These are the activations of a small neural network, seen along a few directions. Each row is one input.
In each table, some parts of the input vary, and every possible input appears once, in random order.
A made-up example of a description, with smaller parts first: one of 5 places around a ring, together with either a single point or one of 11 places around a ring or (one of 3 separate values, together with one of 6 places along a line).
Shared parts are said once, and a part with two or three values counts as separate values.
In the rows, 128 means zero.

Other details of the inputs shift rows strongly along two fixed directions, in all tables alike. That doesn't count.

Table:
row 1: [130 150 140 109 117 125 136 132 107  86 123 148]
row 2: [126 148 135 110 116 120 134 146 113  86 120 148]
row 3: [115 108 138 140 141 118 159  98 142 193 151 120]
row 4: [130 148 125 122 107 121 131 150 120 100 132 153]
row 5: [107 110 142 147 161  85 224  99 138 217 176 137]
row 6: [136 106 112 138 130 156  64 129 138 131 106  85]
row 7: [142 103 125 133 136 168  63  97 132 130 101  85]
row 8: [124 138 144 124  91 133 108 124 130 125 134 140]
row 9: [129 148 141 109 118 121 120 140 108  76 115 142]
row 10: [143 106 120 132 127 177  51  99 138 126  96  89]
row 11: [119 154 139 113 132  88 195 148 108 104 144 167]
row 12: [123 139 129 124 127 110 150 151 122 112 134 142]
row 13: [131 144 137 122 123 121 152 123 120 117 132 153]
row 14: [121 105 145 139 137 133 128  85 136 179 139 108]
row 15: [117 100 110 149 175 106 172 130 144 190 148 104]
row 16: [128 129 130 124 139 127 144 118 120 128 131 132]
row 17: [131 151 137 106 106 133 118 139 110  74 116 149]
row 18: [129 147 135 110 111 125 121 146 114  79 115 145]
row 19: [127  96 110 156 170 121 161 108 155 203 140 104]
row 20: [129  88 102 154 161 142 108 120 152 186 128  77]
row 21: [144 115 116 141 112 166  56 120 142 125 103  98]
row 22: [129 141 130 121 126 118 158 131 124 121 135 153]
row 23: [132 134 128 121 123 133 124 128 124 110 122 136]
row 24: [118 110 116 140 170  96 178 136 139 170 142 117]
row 25: [122 125 146 130 106 137 113 108 134 145 136 126]
row 26: [131 149 142 108 113 122 116 142 108  69 113 142]
row 27: [125 125 120 133 140 124 147 130 130 143 140 129]
row 28: [131 135 120 132 120 126 131 138 131 127 132 139]
row 29: [124 126 126 132 155 109 183 117 128 159 147 140]
row 30: [136 143 131 123 102 144 102 132 124  97 117 141]
row 31: [120 125 148 127 114 127 135 106 132 150 139 133]
row 32: [130 146 126 120 108 128 121 147 119  99 129 148]
row 33: [133 147 134 118 109 133 127 130 121 100 122 152]
row 34: [137 142 138 117 112 144 111 118 116  99 115 141]
row 35: [135 143 125 123 104 140 102 138 123 100 121 141]
row 36: [116 124 120 134 157  91 183 150 132 152 150 132]
row 37: [130 145 131 118 111 130 125 140 119  96 127 147]
row 38: [118 155 132 118 124  93 191 157 115 110 151 170]
row 39: [141 119 117 137 113 162  65 122 139 124 107 106]
row 40: [120 145 122 128 129  93 184 158 124 129 152 158]
row 41: [124 133 143 126  95 139 101 118 131 132 134 132]
row 42: [135  99 115 138 147 158  85 104 140 151 110  87]
row 43: [130  80 106 152 172 146 109 104 153 189 118  69]
row 44: [123 142 123 126 122 104 153 160 124 115 137 146]
row 45: [121 126 146 129 107 138 112 108 133 145 137 127]
row 46: [123  94 110 150 168 128 139 118 148 186 137  91]
row 47: [142 100 124 132 136 174  48  98 134 125  92  73]
row 48: [134 136 128 125 114 140 111 129 127 109 122 136]
row 49: [120 109 116 139 166 102 165 136 140 164 136 112]
row 50: [128 143 127 120 113 117 118 160 121  94 124 139]
row 51: [119 122 126 130 159 102 178 129 124 150 141 128]
row 52: [136  96 116 138 138 161  49 123 142 129  96  70]
row 53: [130 135 126 130 123 130 135 130 130 128 131 140]
row 54: [123 142 124 126 124  99 152 165 125 112 137 145]
row 55: [133 155 135 112  99 137 115 138 114  81 123 157]
row 56: [138 143 139 113 110 145 105 118 115  90 113 141]
Each input here is: one of 2 separate values, together with one of 4 places along a line, together with either a single point or one of 6 places along a line.
- Changing only the place on the line of 4 turns row 44 into row 18. The same change can be made to row 28. Which row results? => row 22
- Changing only the place on the line of 4 turns row 11 into row 12. The same change can be made to row 26. Which row results? => row 52
- List by row number the other rows that have the place on the line of 4 and the choice among 2 separate values in common with row 9. => row 1, row 14, row 16, row 29, row 34, row 51
- Which other rows does row 35 become when the place on the line of 6 takes its other values? List them by row number. => row 6, row 20, row 32, row 39, row 50
- Which other rows does row 23 become when the place on the line of 4 takes its other values? List them by row number. => row 4, row 7, row 37

Table:
row 57: [137 102 108 151 127 166  68 112 154 168 122  92]
row 58: [132 164 135 112 110 122 159 136 109  88 136 179]
row 59: [124 149 130 124 142  96 204 136 114 127 153 166]
row 60: [123 161 140 113  99 101 148 164 110  82 136 165]
row 61: [121  98 119 141 177 112 172 114 145 181 132 104]
row 62: [122  86 113 154 167 120 116 125 150 186 129  75]
row 63: [121 100 117 143 185 110 176 113 134 184 145 102]
row 64: [136 129 121 122 120 161 100 112 126 115 117 129]
row 65: [126 150 130 124 140  91 203 138 114 124 148 166]
row 66: [126 105 106 158 153 113 157 130 158 198 146 117]
row 67: [135  98 111 150 166 144 127  99 143 178 129  96]
row 68: [110 143 133 111 152  92 206 138 107 126 158 156]
row 69: [135 128 126 121 124 156 100 115 120 109 113 121]
row 70: [125 165 139 115  93 108 151 161 111  85 144 172]
row 71: [127 164 143 101 110 110 161 145 108  73 123 174]
row 72: [142  96 115 137 142 175  62  96 149 144  92  84]
row 73: [100 154 198 121  76  97 194  79 120 175 180 188]
row 74: [123 132 124 128 111 132 123 143 128 126 137 133]
row 75: [125 106 107 159 155 112 160 125 152 201 153 113]
row 76: [136 125 136 118 136 143  90 119 113  96 106 107]
row 77: [137 132 128 124 133 128 128 125 122 111 113 129]
row 78: [118 101 115 150 161 100 156 138 146 181 139 102]
row 79: [114  96 114 153 162 106 161 132 156 195 142 101]
row 80: [109 106 115 141 156 111 158 136 137 180 158 108]
row 81: [115 146 125 131 121  92 194 156 139 145 158 173]
row 82: [135 166 139 111 108 115 158 139 105  78 131 177]
row 83: [132 134 122 136 115 123 123 139 131 130 132 131]
row 84: [112 138 136 113 154  84 209 141 120 129 143 155]
row 85: [130 146 148 101  77 156  35 146 113  41  89 123]
row 86: [114 158 144 107  99 100 148 165 116  81 131 165]
row 87: [120 130 193 110  92 143 129  42 119 148 140 147]
row 88: [130 122 130 130 121 135  85 138 125 114 118 106]
row 89: [130 128 130 126 110 142  84 138 125 107 119 115]
row 90: [136 128 124 122 122 159 100 111 123 114 116 125]
row 91: [138 107 129 123 142 166  57 103 121 110 100  80]
row 92: [134 126 122 136 113 144  93 131 134 130 126 117]
row 93: [128 153 127 126 135  99 199 136 118 127 149 174]
row 94: [135  89 114 147 173 136 120 104 144 172 112  79]
row 95: [132 159 140 112 118 108 162 142 103  81 128 164]
row 96: [143 103 126 129 141 166  54 104 127 115  90  77]
row 97: [126 104 108 157 154 109 158 130 155 195 146 113]
row 98: [126 132 117 133 109 139 125 136 138 144 144 142]
row 99: [139 100 116 148 127 157  60 119 144 145 108  78]
row 100: [127  86 108 160 161 128 115 121 158 192 126  76]
row 101: [131  87 116 141 177 132 119 106 142 170 111  76]
row 102: [131 169 132 119  86 113 147 157 119  93 142 183]
row 103: [136 120 120 138 118 136  91 134 139 129 114 110]
row 104: [147 143 140 108  96 174  46 118 107  51  87 120]
row 105: [115 160 137 107  94 112 148 163 109  86 144 167]
row 106: [133 121 125 122 130 156  99 113 121 114 113 111]
row 107: [130 126 130 111 126 154  93 118 114  96 109 113]
row 108: [136 143 141 110  84 162  36 140 110  56 102 117]
row 109: [116 150 123 127 115 102 190 152 128 143 168 175]
row 110: [119 155 148  96 125 104 159 144 104  75 126 160]
row 111: [128 168 135 117  88 115 147 155 116  92 147 181]
row 112: [130 100 109 151 179 113 173 111 146 192 138 109]
row 113: [147 144 141 103  89 175  44 119 117  50  80 129]
row 114: [123  84 108 159 159 132 116 118 165 200 128  79]
row 115: [139 140 136 116  76 166  40 136 130  71  94 127]
row 116: [130 135 139 110 135 121 124 131 111  90 113 129]
row 117: [126 145 125 127 143  94 205 138 124 135 145 170]
row 118: [132  98 109 146 127 165  70 116 149 164 121  84]
- What is each input in this table made of? => one of 2 separate values, together with either a single point or (one of 5 places along a line, together with one of 6 places along a line)
- Changing only the choice among 2 separate values turns row 93 into row 102. The same change can be made to row 104. Which row results? => row 70
- Changing only the choice among 2 separate values turns row 82 into row 75. The same change can be made to row 64. Which row results? => row 98
- Which other rows does row 103 become when the choice among 2 separate values takes its other values? List them by row number. => row 77
- Which other rows does row 66 become when the choice among 2 separate values takes its other values? List them by row number. => row 117

Table:
row 119: [146 100 129 140 120 179  36  91 145 135  90  79]
row 120: [120 135 108 132 172  70 220 171 127 135 145 151]
row 121: [143 132 140 117 103 167  56 107 120  87  93 115]
row 122: [135 105 120 148 143 135 119 106 153 173 122 107]
row 123: [136 152 108 116 117 121 116 182 114  62 112 140]
row 124: [118 125 141 128 127 116 146 120 127 149 143 129]
row 125: [130 157 135 105 106 138 123 139 106  72 125 157]
row 126: [126 130 121 134 133 127 146 128 128 144 144 135]
row 127: [135 161 133 114  80 138 109 148 119  80 125 167]
row 128: [126 126 119 131 142 125 149 126 127 143 142 132]
row 129: [125 156 154 102  92 127 118 131 104  75 126 157]
row 130: [131  98 122 138 165 140 128  98 138 163 118  94]
row 131: [120 101 132 146 134 132 118 107 147 181 137  99]
row 132: [124 153 154 101 101 129 122 131 105  76 124 152]
row 133: [126 130 122 136 122 128 139 132 132 146 144 137]
row 134: [109 140 120 129 158  62 218 179 123 137 161 152]
row 135: [133  99 120 141 161 137 128  97 139 169 121  97]
row 136: [122 104 127 146 130 132 115 111 151 179 133 104]
- Changing only one part turns row 130 into row 125. The same change can be made to row 119. Which row results? => row 133
- What is each input in this table made of? => one of 3 separate values, together with either a single point or one of 5 places along a line
- Which other rows does row 136 become when the choice among 3 separate values takes its other values? List them by row number. => row 122, row 127
- A walk changes only the place on the line of 5. It starts at row 136 and steps to row 131. List the rest of the walk in order. => row 124, row 129, row 132
